X =
[[  0   1   5   5  -5  -1   1   2   0   0  -7   8]
 [  0 -11 -57 -41  54  11 -15 -22   6   0  82 -83]
 [  0   6  36  26 -33  -7   9  14  -3   0 -51  50]
 [  0 -10 -54 -37  50  10 -13 -20   5   0  74 -75]
 [  0   1   5   3  -5  -1   1   2   0   0  -6   5]
 [  0  -4 -27 -19  23   4  -6  -9   3   0  35 -37]
 [ -1  -8 -45 -31  41   8 -11 -16   4   0  61 -64]
 [  0   5  28  20 -27  -5   7  11  -3   0 -88  42]
 [  0   3  18  14 -18  -3   4   7  -2   0 -27  27]
 [  0   9  51  38 -48 -10  13  20  -5   0 -72  75]]
The second entry on the diagonal from the top-right corner: 82
The last entry, reading row by row: 75
The second entry on the main diagonal -> -11
What is the entry just left of the smallest entry? 0
What is the entry just right of the largest entry? -83
The entry directly below the largest entry: -51
What is the 1st entry on the main diagonal? 0
The entry in the bottom-left corner: 0
The top entry of the column that holds the largest entry is -7
The last entry of the smallest entry's row -> 42
What is the third entry on the main diagonal? 36
What is the entry directly above 75? 27
The bottom entry of the column that holds the smallest entry is -72
What is the entry directly below the smallest entry? -27
What is the entry directly below -51? 74
The entry directly above 28 -> -45
What is the smallest entry in the first column? -1
The minimum -> -88
The 3rd entry on the diagonal from the top-right corner -> 0
What is the entry directly above -16? -9
The 3rd-last entry, reading row by row is 0
The 5th entry, reading row by row is -5
The top-right entry -> 8
What is the entry just left of 23? -19
The 2nd entry, reading row by row is 1
What is the entry just left of -13? 10
The 4th entry from the end, reading row by row: -5
What is the entry directly above the smallest entry? 61

Questions about the table below. Indices start at 1.
1) Read off the entry in the top-left corner.
2) Read off the entry in the bottom-left corner.
3) Read off the bottom entry of the column that holds the smallest entry.
4) Read off the entry in row 1 and column 3.
5) Read off the entry in row 2 and column 1.
6) Read off the entry at row 2, column 3.
7) Read off the entry in the top-right corner.
8) Read off the entry in row 3 and column 1.
[[ 1.8 -0.5 -0.5 -1.5  0.9  0.6  0.8  2.7 -2.2  0.0  0.9  1.7]
 [-0.6  1.9  1.7  1.7 -0.2  0.2  0.0 -0.7  2.3  1.1  0.3  0.1]
 [ 1.5 -0.6 -0.5 -0.8  1.4  0.6  1.1  1.9 -0.8  0.2  0.7  0.5]
 [ 2.0  1.0  0.6  0.7  0.1  1.8  1.4 -0.5 -0.4  0.1  1.1  1.4]
 [ 0.2  2.1  1.6  0.1 -1.1  0.6 -0.2  1.1 -1.0  1.1  1.0  2.3]
 [-0.8 -0.9 -0.3  0.0  2.0 -0.8  0.0  2.8  1.9  1.0  0.0 -0.7]
 [ 0.7  1.9  1.5  0.6 -0.9  1.2  0.2  0.3 -0.6  0.8  0.8  2.2]
 [ 2.6  0.6  0.1 -0.3  0.1  2.1  1.7 -0.3 -1.7 -0.1  1.3  1.9]
 [-0.7  1.1  1.2  1.2  0.6 -0.4 -0.2  1.3  1.9  1.1  0.2  0.0]
 [ 0.6 -0.5 -0.1  0.6  1.7  0.4  1.0  0.9  1.3  0.3  0.4 -0.3]
 [ 2.8  0.5 -0.1 -0.2  0.0  2.3  1.8 -0.8 -2.0 -0.3  1.4  2.1]
 [ 0.8  0.2  0.3  0.0  0.8  0.5  0.6  1.3 -0.2  0.4  0.6  0.8]]
1) 1.8
2) 0.8
3) -0.2
4) -0.5
5) -0.6
6) 1.7
7) 1.7
8) 1.5

Read these off the matrix that follows.
1) Which number is the largest entry in the last row?
2) Which number is the entry just left of 51?
3) Which number is the 1st entry in reading order?
4) Which number is the smallest entry?
5) Which number is the fifth entry from the end, reading row by row?
6) Which number is the last entry, reading row by row?
7) Which number is the entry just left of the smallest entry?
8) Which number is the fourth entry from the end, reading row by row?
[[ 73  14  46  71]
 [  2 -67  50  66]
 [-10 -61 -36  11]
 [ 62   8  71 -17]
 [ 41 -68  31  71]
 [ 43   1 -36  33]
 [ 42 -17   3 -35]
 [  4 -33 -43 -19]
 [-68  59  31  23]
 [ 68 -51  51  32]
 [-67  47  72 -73]
 [-36  41  65   1]
 [ 12  50  21  -8]
 [ 42  73  17  35]
 [ 28  35 -61 -48]]
1) 35
2) -51
3) 73
4) -73
5) 35
6) -48
7) 72
8) 28

Questions about the grid below. Indices start at 1.
1) What is the bottom-right entry?
2) What is the entry at row 1, column 1?
3) What is the maximum?
4) What is the entry at row 2, column 1?
5) What is the entry directly above -32?
6) What is the entry directly below 49?
7) What is the entry in row 3 and column 3?
8) What is the top entry of the column that holds the smallest entry?
[[  4   1 -15  17 -57  -1 -45  44  18]
 [  2  -3 -15  -1 -57   4 -45  60   2]
 [ -6  -5  -1 -27 -32  13 -31  44  18]
 [ -2  -3 -15 -18  32   4  53  13 -60]
 [ 10   5 -15  42 -19  -9  -3  13   2]
 [  2   0 -22  -1  19  -1  53  13 -75]
 [  0   3  27   8   6  -3 -31 -49  64]
 [ -8  -4  20 -35  32   8  25 -18 -13]
 [ -6  -3  34 -18   6   4 -31 -49  49]
 [  2   4  20  17  45  -7  11 -65  18]
 [ -6  -3   6 -27  45   4  53 -33 -44]]
1) -44
2) 4
3) 64
4) 2
5) -57
6) 18
7) -1
8) 18

Read these off the table that follows.
1) Read off the third entry in reading order.
2) Read off the entry just left of the smallest entry.
3) Read off the 2nd entry in reading order.
[[5, 5, 4, 4, 4, 5, 3, 2, 4, 1], [4, 3, 2, 4, 4, 3, 2, 4, 5, 2], [2, 3, 3, 7, 3, 2, 5, 5, 4, 5], [5, 3, 6, 3, 5, 5, 3, 3, 3, 2], [4, 4, 4, 5, 5, 5, 4, 4, 4, 7], [4, 4, 3, 5, 5, 5, 4, 4, 5, 7], [2, 3, 3, 7, 3, 2, 5, 5, 3, 5]]
1) 4
2) 4
3) 5
